A small network was shown many inputs. Here are its activations along a few directions, one row for each input.
In each table, some parts of the input vary, and every possible input appears once, in random order.
A made-up example of a description, with smaller parts first: one of 8 places around a ring, together with either a single point or one of 11 places around a ring or (one of 3 separate values, together with one of 4 places along a line).
Shared parts are said once, and a part with two or three values counts as separate values.
In the rows, zero is written as 128.

Other details of the inputs vary at random and push rows far along two fixed directions, the same in every table; ignore that.

Table:
x1: [132 135 135 134 143 138 121 110 139 128 111 131 126 118 127 132 127]
x2: [117 135 110 103 125 124 129 132 127 129  99 127 129 127 132 112 134]
x3: [123 102 132 165 122 121 124 153 113 126 200 132 109 138 122 138 108]
x4: [126 105 131 165 124 120 124 151 116 131 202 127 124 146 116 141 101]
x5: [134 134 134 132 139 138 127 111 137 124 103 131 132 124 123 126 130]
x6: [124 105 132 166 128 114 122 154 112 131 198 128 121 144 117 138 101]
x7: [140 107 153 155 115 113 134 152 107 131 207 119 108 136 134 154 126]
x8: [151 140 158 124 134 131 128 103 134 129 117 118 132 120 141 145 142]
x9: [123 136 118 115 128 132 128 125 135 132 112 127 137 127 126 121 129]
x10: [116 103 115 146 108 110 132 172 114 133 199 130 118 146 119 131 110]
x11: [134 136 133 132 140 140 126 112 135 123 104 131 130 121 124 124 130]
x12: [184 137 214 230 214 180  88  19 149 102 110 137 118  97 121 175 103]
x13: [112  99 116 148 106 115 132 170 105 128 198 132 117 143 123 128 112]
x14: [148 141 159 126 138 125 127 107 130 129 112 119 129 119 142 143 142]
x15: [122 133 109 106 119 131 134 132 127 123  99 127 127 127 130 110 138]
x16: [112 136 101  95 111 123 136 138 132 131 105 128 136 131 130 111 136]
x17: [130 132 133 130 140 138 124 109 137 127 104 133 135 121 126 131 129]
x18: [132 132 130 129 139 141 121 109 131 123 103 132 128 119 132 128 130]
x19: [155 136 169 139 142 137 125  97 131 124 117 123 127 114 142 153 140]
x20: [128 134 119 118 126 130 131 125 135 125 103 129 135 128 124 119 131]
x21: [124 132 117 116 124 129 129 127 135 128 109 132 138 127 126 124 130]
x22: [117 138 112 104 127 122 129 133 131 132 100 128 136 127 128 113 134]
x23: [124 104 128 158 123 123 124 154 111 126 194 130 108 138 125 135 110]
x24: [118 134 111 105 121 129 132 132 132 131 101 131 137 123 129 116 136]
x25: [114 135 103  94 114 123 137 138 135 136 106 127 142 134 126 112 136]
x26: [115 135  99  93 112 126 135 139 129 132 105 126 134 132 132 109 137]
x27: [110 135 101  96 114 116 134 142 127 132 101 129 133 131 130 107 137]
x28: [113 134 103  93 113 121 139 143 135 134 105 131 132 130 128 112 139]
x29: [154 138 159 131 134 132 131 106 129 123 116 120 125 119 138 142 147]
x30: [110 134 104  94 117 116 135 144 131 135 102 127 137 134 126 110 135]
Each input here is: one of 5 separate values, together with either a single point or one of 5 places along a line.
The inputs of x16 and x12 match in every part but the choice among 5 separate values. If x8 is changed in the same way as x16 into x12, which row does it become? -> x29
Which other rows agree with x6 in the choice among 5 separate values? List them by row number. -> x2, x14, x22, x27, x30
Which other rows does x24 become when the choice among 5 separate values takes its other values? List them by row number. -> x1, x9, x11, x22

Table:
x31: [160 119 183 190 158 140 112  97 122 119 168 126 121 122 129 165 113]
x32: [ 94 126  72  80  87 110 147 177 118 134 120 127 136 143 124  89 136]
x33: [116 148  97  50  96 113 152 146 141 140  66 121 149 128 136 103 163]
x34: [135 150 125  86 122 134 139 108 149 135  74 124 151 122 135 129 149]
x35: [130 156 120 102 147 145 126  88 158 126  38 138 148 113 122 116 139]
x36: [151 139 195 179 192 125  95  74 136 140 142 121 129 118 133 170 101]
x37: [125 137 113 119 132 138 125 118 135 120  95 131 124 121 129 114 130]
x38: [167 130 189 189 168 151 112  73 142 122 154 126 130 122 123 174 110]
x39: [135 160 129 107 155 153 117  71 157 117  23 134 146 106 129 117 141]
x40: [116 128 107 119 121 134 130 134 137 132 125 133 141 135 117 121 121]
x41: [139 145 141 104 136 137 129 100 132 123  73 125 123 108 145 128 154]
x42: [111 118  99  92  82  98 154 186 115 142 162 119 132 150 127 114 140]
x43: [121 100 126 169 126 126 122 156 106 125 199 132 118 142 114 132 101]
x44: [122 136 116 114 136 138 125 111 132 118  79 137 121 117 131 114 138]
x45: [116 117 106 101  88 103 148 178 108 136 164 118 128 146 133 116 138]
x46: [126 119 125 154 132 136 123 127 134 129 160 133 133 137 113 133 107]
x47: [135 102 149 168 119 121 126 155 103 126 212 121 106 134 133 146 118]
x48: [106 110  96 124 102 118 136 167 125 134 166 135 136 145 115 117 115]
x49: [100 108  85 112  94 110 140 184 103 128 161 130 111 143 126 100 128]
x50: [145 139 148 126 135 134 126 107 131 123 110 125 121 117 139 136 142]
x51: [110 114  97  90  78  96 154 190 114 143 161 122 133 148 128 114 140]
x52: [109 112  96  95  73  99 154 191 115 144 179 123 136 154 129 120 134]
x53: [126 110 129 162 134 134 118 138 116 119 170 132 111 129 121 131 108]
x54: [129 139 124  97 113 123 138 130 128 127  99 125 126 119 141 121 151]
x55: [145 113 163 203 167 148 108 102 132 120 172 134 122 126 110 154  94]
x56: [110 143  96  82 122 135 131 124 136 123  55 133 128 118 138  97 150]
x57: [117 101 120 165 121 119 128 164 115 129 204 132 120 149 108 129 102]
x58: [126 141 144 148 180 124  95  92 142 139 106 126 138 121 124 139 102]
x59: [148 168 145  87 149 147 126  71 155 123  21 125 149 104 145 127 160]
x60: [155 119 177 184 154 139 115 102 115 118 169 125 102 120 134 158 121]
x61: [140 124 151 143 133 129 127 120 117 122 138 126 111 118 138 141 136]
x62: [132 124 134 157 144 140 116 115 129 117 132 136 115 122 126 132 116]
The inputs of x55 and x33 match in every part but one. If x58 is changed in the same way as x55 into x33, which row does it become? -> x36
Describe the family of inputs behind these rows. -> one of 2 separate values, together with either a single point or (one of 3 separate values, together with one of 5 places along a line)
Which other rows does x56 become when the choice among 3 separate values takes its other values? List them by row number. -> x44, x49
Which other rows does x59 become when the choice among 2 separate values takes its other values? List them by row number. -> x43
